A small network was trained on invented records. Each row is its activation on one of them, seen along a few directions.
After each row come some of the record's fields: T, S, V, J, U, P, Y, D.
A field that a record lacks is written absent.
Other fields move the rows too, some of them a lot.
In the rows, zero is written as 500.
Strong random noise was added to every row along 3 fixed directions; ignore it. To show where, here is one row again and again, with new noise each time:
[522 352 343 419 728 795 232 363 681 392 597 469 585 648 609 423 604 524
 405 263 298 496 408]
[528 443 472 334 603 694 369 456 684 467 612 467 621 756 442 455 583 564
 536 392 368 307 341]
[419 459 324 558 652 608 329 341 538 429 576 442 307 383 568 560 505 438
 495 493 538 657 441]
[448 423 382 515 491 646 396 402 636 550 598 422 439 571 414 567 510 382
 609 573 406 455 434]
[487 440 399 425 652 674 331 399 625 433 595 461 498 598 521 485 559 522
 494 401 429 469 384]

[479 479 393 500 759 414 415 423 406 383 614 530 327 284 782 401 613 621
 274 343 608 786 540]
T=t1 S=s2 V=v1 J=j2 U=u1 P=p3 Y=y3 D=d1
[430 452 443 560 484 519 513 402 544 503 338 465 641 603 477 592 424 396
 397 389 419 373 530]
T=t3 S=absent V=v1 J=absent U=absent P=p4 Y=y3 D=d1
[536 522 649 429 459 443 551 603 430 465 635 602 464 474 591 457 592 582
 529 531 519 555 420]
T=t1 S=s2 V=v1 J=j2 U=u2 P=p3 Y=y2 D=d2
[421 591 523 420 486 587 406 510 469 428 542 535 499 536 419 460 492 594
 557 547 584 468 345]
T=t1 S=s2 V=v2 J=j3 U=u2 P=absent Y=absent D=absent
[481 568 525 350 635 625 351 432 567 469 628 577 385 535 544 512 535 625
 528 447 623 432 269]
T=t2 S=s1 V=v2 J=absent U=absent P=p3 Y=y1 D=d1
[455 697 560 532 340 403 573 515 377 556 447 455 471 503 299 635 405 548
 606 658 755 359 427]
T=t1 S=s1 V=v2 J=j1 U=u2 P=absent Y=absent D=absent
[447 437 363 595 703 499 425 349 507 432 549 420 297 315 665 485 477 468
 391 441 538 707 610]
T=t2 S=s1 V=v2 J=absent U=absent P=p2 Y=y3 D=d1
[587 484 571 500 456 565 454 542 451 418 496 576 476 457 445 502 548 462
 591 520 535 563 393]
T=t2 S=s2 V=v1 J=absent U=absent P=p1 Y=y1 D=d2
[544 519 538 410 557 517 444 512 558 477 513 529 512 513 452 452 535 549
 547 497 550 419 440]
T=t2 S=s1 V=v2 J=absent U=absent P=p1 Y=y1 D=d1
[544 639 636 449 512 311 700 557 475 512 521 501 457 444 490 463 452 658
 529 534 575 383 506]
T=t2 S=s1 V=v2 J=absent U=absent P=p1 Y=y2 D=d2
[596 472 517 465 661 660 394 441 544 378 450 522 613 504 611 417 568 625
 387 223 438 551 469]
T=t2 S=s1 V=v2 J=absent U=absent P=p1 Y=y1 D=d2
[367 722 412 486 700 328 574 361 468 517 461 463 351 442 438 692 337 715
 449 511 810 469 384]
T=t2 S=s1 V=v2 J=absent U=absent P=p4 Y=y4 D=d1
[590 435 506 454 618 455 416 540 477 339 476 548 577 499 671 356 628 549
 381 322 423 603 616]
T=t1 S=s2 V=v1 J=j2 U=u1 P=p1 Y=y3 D=d1
[566 429 446 566 417 718 287 529 508 385 328 610 548 489 500 444 526 417
 455 444 479 639 494]
T=t1 S=s2 V=v2 J=j3 U=u2 P=p4 Y=y1 D=d1
[504 564 527 485 382 661 368 616 463 476 513 593 379 405 405 524 514 450
 614 601 638 597 412]
T=t1 S=s2 V=v2 J=j3 U=u2 P=p1 Y=y1 D=d1
[498 390 541 423 395 482 717 459 680 724 510 360 691 811 358 529 457 468
 491 517 299 194 549]
T=t3 S=absent V=v1 J=absent U=absent P=p3 Y=y3 D=d1
[652 446 586 303 567 513 436 641 462 380 464 626 657 545 573 299 659 637
 429 358 479 471 486]
T=t1 S=s2 V=v1 J=j2 U=u2 P=p1 Y=y1 D=d1
[410 613 420 529 621 482 535 327 501 579 573 463 268 330 552 610 433 582
 469 584 647 625 453]
T=t2 S=s1 V=v2 J=absent U=absent P=p3 Y=y1 D=d1
[548 529 580 294 577 520 575 492 578 554 624 500 541 530 510 450 552 717
 574 430 486 372 427]
T=t2 S=s1 V=v2 J=absent U=absent P=p2 Y=y1 D=d1
[388 428 256 730 448 619 444 376 397 514 460 457 309 312 561 587 438 334
 537 576 507 711 571]
T=t1 S=s2 V=v2 J=j3 U=u2 P=p2 Y=y4 D=d1
[488 550 453 602 369 564 453 514 435 398 543 570 337 366 434 592 487 389
 680 711 591 613 488]
T=t1 S=s2 V=v2 J=j3 U=u2 P=p1 Y=y3 D=d1
[546 450 533 358 491 647 440 516 620 593 720 549 473 484 460 445 572 537
 706 538 471 462 372]
T=t2 S=s1 V=v2 J=absent U=absent P=p2 Y=y1 D=d1
[506 611 574 524 626 337 637 497 413 452 415 443 455 454 565 487 439 642
 452 467 621 499 499]
T=t2 S=s1 V=v2 J=absent U=absent P=p1 Y=y2 D=d1
[561 520 479 558 572 411 492 492 319 317 342 521 477 403 685 442 517 526
 397 383 578 645 631]
T=t1 S=s2 V=v1 J=j2 U=u2 P=p1 Y=y3 D=d1
[528 385 465 515 423 704 422 549 531 539 591 529 570 593 463 491 607 380
 547 512 307 464 514]
T=t1 S=s2 V=v1 J=j2 U=u2 P=p2 Y=y3 D=d1
[403 485 386 623 523 492 487 321 492 588 527 395 361 342 498 600 382 446
 471 577 480 599 593]
T=t2 S=s1 V=v2 J=absent U=absent P=absent Y=absent D=absent
[512 441 460 677 415 391 522 566 418 571 523 575 412 318 646 433 491 373
 546 616 431 746 611]
T=t1 S=s2 V=v1 J=j2 U=u2 P=p4 Y=y2 D=d2
[526 493 472 576 288 553 573 536 493 592 483 535 563 620 332 589 494 385
 662 636 372 310 516]
T=t1 S=s2 V=v1 J=j2 U=u2 P=p1 Y=y3 D=d1
[474 695 562 517 463 519 366 563 328 319 420 539 461 384 532 522 514 528
 446 471 771 599 385]
T=t1 S=s1 V=v1 J=j1 U=u2 P=absent Y=absent D=absent
[533 529 594 530 356 495 486 664 412 437 445 572 482 418 555 388 471 448
 615 641 574 624 513]
T=t1 S=s2 V=v2 J=j3 U=u3 P=p4 Y=y2 D=d2
[645 416 599 470 377 595 407 628 524 451 549 669 663 585 546 419 606 471
 546 451 342 498 453]
T=t1 S=s2 V=v1 J=j2 U=u2 P=p4 Y=y2 D=d2
[429 333 287 750 497 438 512 434 498 579 452 461 437 380 600 559 430 328
 380 592 349 704 736]
T=t1 S=s2 V=v1 J=j2 U=u2 P=p4 Y=y3 D=d1
[516 606 651 340 623 292 652 502 411 525 557 517 386 432 669 396 430 683
 436 416 650 500 451]
T=t3 S=absent V=v1 J=absent U=absent P=p3 Y=y2 D=d2
[504 421 449 622 368 510 460 561 433 502 423 500 479 425 531 541 525 315
 545 568 471 594 641]
T=t1 S=s2 V=v1 J=j2 U=u2 P=p1 Y=y3 D=d1

Here are new rows. What are their fields?
[504 535 577 638 318 353 653 520 465 560 387 411 416 388 469 575 415 380
 609 653 540 472 632]
T=t2 S=s1 V=v2 J=absent U=absent P=p1 Y=y2 D=d2
[447 523 453 527 423 499 450 514 398 450 472 492 391 334 492 507 438 489
 486 587 651 669 484]
T=t1 S=s2 V=v2 J=j3 U=u2 P=absent Y=absent D=absent
[623 543 640 301 458 674 364 569 653 491 499 592 744 781 346 441 564 561
 648 438 462 288 306]
T=t2 S=s1 V=v2 J=absent U=absent P=p4 Y=y1 D=d1
[439 519 430 644 223 434 717 459 570 775 510 378 435 538 231 688 339 276
 762 845 416 324 598]
T=t2 S=s1 V=v2 J=absent U=absent P=p1 Y=y3 D=d1
[420 459 369 593 474 628 352 384 584 642 541 489 372 424 381 641 394 345
 597 632 499 543 514]
T=t2 S=s1 V=v2 J=absent U=absent P=p4 Y=y1 D=d1
[627 374 667 372 332 479 560 637 550 625 687 574 557 594 554 355 595 513
 625 562 312 416 548]
T=t1 S=s2 V=v1 J=j2 U=u2 P=p3 Y=y2 D=d2
[558 545 567 409 590 497 446 614 505 368 361 539 776 804 502 447 542 638
 361 291 483 345 452]
T=t1 S=s2 V=v1 J=j2 U=u2 P=p4 Y=y3 D=d1
[579 335 469 681 204 506 577 635 495 660 538 500 522 417 568 421 531 180
 658 670 177 643 740]
T=t1 S=s2 V=v1 J=j2 U=u2 P=p1 Y=y2 D=d2
[649 394 566 446 383 604 351 631 406 350 454 665 519 411 589 407 645 403
 541 463 459 626 483]
T=t1 S=s2 V=v1 J=j2 U=u2 P=p1 Y=y1 D=d1
[529 289 262 740 634 739 333 292 573 484 420 448 518 364 669 448 513 364
 328 286 246 751 672]
T=t2 S=s1 V=v2 J=absent U=absent P=p1 Y=y1 D=d2
[460 438 387 376 812 594 398 416 615 481 667 487 493 485 594 426 549 702
 413 300 525 497 408]
T=t2 S=s1 V=v2 J=absent U=absent P=p2 Y=y4 D=d1
[558 401 439 535 542 495 575 474 583 531 305 398 725 692 515 468 461 438
 300 312 316 286 622]
T=t3 S=absent V=v1 J=absent U=absent P=p1 Y=y3 D=d1
[468 447 451 671 305 459 530 459 412 539 383 521 488 483 438 660 445 339
 595 625 493 490 571]
T=t1 S=s2 V=v1 J=j2 U=u2 P=p4 Y=y3 D=d1
[498 402 403 701 447 565 516 455 473 564 405 455 539 500 528 531 493 340
 453 549 325 535 724]
T=t1 S=s2 V=v1 J=j2 U=u2 P=p1 Y=y3 D=d1
[454 626 590 310 554 455 584 459 554 590 733 495 326 453 425 531 512 640
 654 662 685 442 378]
T=t2 S=s1 V=v2 J=absent U=absent P=p3 Y=y1 D=d1
[486 517 432 460 711 570 516 394 500 548 565 454 471 528 573 431 478 591
 452 414 468 481 480]
T=t2 S=s1 V=v2 J=absent U=absent P=p2 Y=y3 D=d1
[395 511 497 517 411 521 477 445 570 637 611 471 459 480 316 556 458 447
 638 695 504 391 414]
T=t2 S=s1 V=v2 J=absent U=absent P=absent Y=absent D=absent
